A small network was trained on made-up records. Each row is its average activation on records with the value named, seen along a few directions.
Related values have similar rows: they may be neighbours, one step apart, or belong to one group.
Random noise pushes rows far along 3 fixed directions. That doesn't count. These rows show it; they differ only by the noise:
[-294  276   54  -97 -354 -316  112  123 -160 -252  128    9  -12]
[-126  220  172 -167   18 -432  224  150 -280   -9  270   56 -122]
[-142  159 -181   58 -166 -127  201   89  -27 -109   95   36 -126]
[ -45  301  237 -211  239 -623  297  308 -466  106  440  139 -154]
[-170 -341  710 -477  -62  -73   94 -677  132   90 -130 -320 -208]


Field F:
f2: [ 336  -53 -124  101  429  147  341  195  -43   21 -124  109 -234]
f6: [ 155  170 -717  487  200  289 -176  213  351  227  193  129  -16]
f12: [ -96   66 -555  378 -241   84 -281  308  327  133  182   47  -34]
f1: [ 198 -167 -338  230  -97  415  169  100   87 -158 -489  117   99]
f5: [-375  129 -355  125 -336  152   85 -234  315  -17 -132  -45   14]
f13: [  11 -344  256  -83 -536  224 -287 -212   11 -369 -593  -62  169]
f10: [  21  -77  -97  -35  166  147  308 -188  184  238   42    2 -207]
f9: [ 221  184 -450  523 -216   48 -193  478 -167 -386  -77  170  317]
f11: [ 493 -200  380   12  751 -102  -88   77 -332  278  240  253   47]
f4: [ -25  136  -14  192  151   32 -287   96 -114 -245   85  195  288]
f7: [-298  217  156 -266 -370  -45   56   84 -115 -284 -153  -25  192]
f3: [ 201    6   61 -266   79  -53 -211  143  -62  413  137 -259    3]
f8: [-226   -4  100  -97  -26  -25 -360 -191   50  -81  149 -204  214]
The values of F form a line.
A walk along F starts at f5 and steps to its neighbour f10. Put f6, f13, f9, f8 in the order it reaches them. -> f13, f9, f8, f6
Name the neighbours of f3, in listed order. -> f12
Name the neighbours of f2, in listed order. -> f1, f7

Field V:
v11: [ -91 -250  414 -378   36   -8  291 -462  173  204 -143 -144 -204]
v8: [ 436 -162   18   31  261 -119  -73  333 -221  198   26  119   61]
v13: [  91 -261  380    0  370  -43  -83 -380  147  253  179  -36   42]
v1: [ 191  -81  167 -328  483  -40  101 -134  126  533  295 -269 -317]
v5: [-261  116   26  -32 -132 -182 -103  -91  -28  196  197 -117  -82]
v6: [-409   39  905 -484   -9 -517 -295 -236 -182   54  207 -218  122]
v12: [ -27    5  342 -212  144   95  151 -249  -13 -150 -244  -48   26]
v9: [-321   -7  419 -202 -387  -86 -471 -139 -148 -433   23 -201  396]
v2: [ 481  -56 -196   81  514 -153  -86  314 -286  270  221   98  -18]
v7: [  41    6  163  -99   77   73   78   36 -201 -234 -154   65   82]
v10: [ 199 -310 -667  295  -18  671  366 -264  620  388 -249  102 -523]
v3: [ 361  265 -457  353  178 -235  162  668 -445  -50   98  398   42]
v4: [-258  184 -269  222 -326   85  190  101  108 -361 -151  103   16]
The values of V form a line.
A walk along V starts at v10 and steps to its neighbour v11. Put v13, v6, v7, v3 in the order it reaches them. -> v7, v3, v13, v6
Name the neighbours of v1, in listed order. -> v5
Name the neighbours of v2, in listed order. -> v8, v9
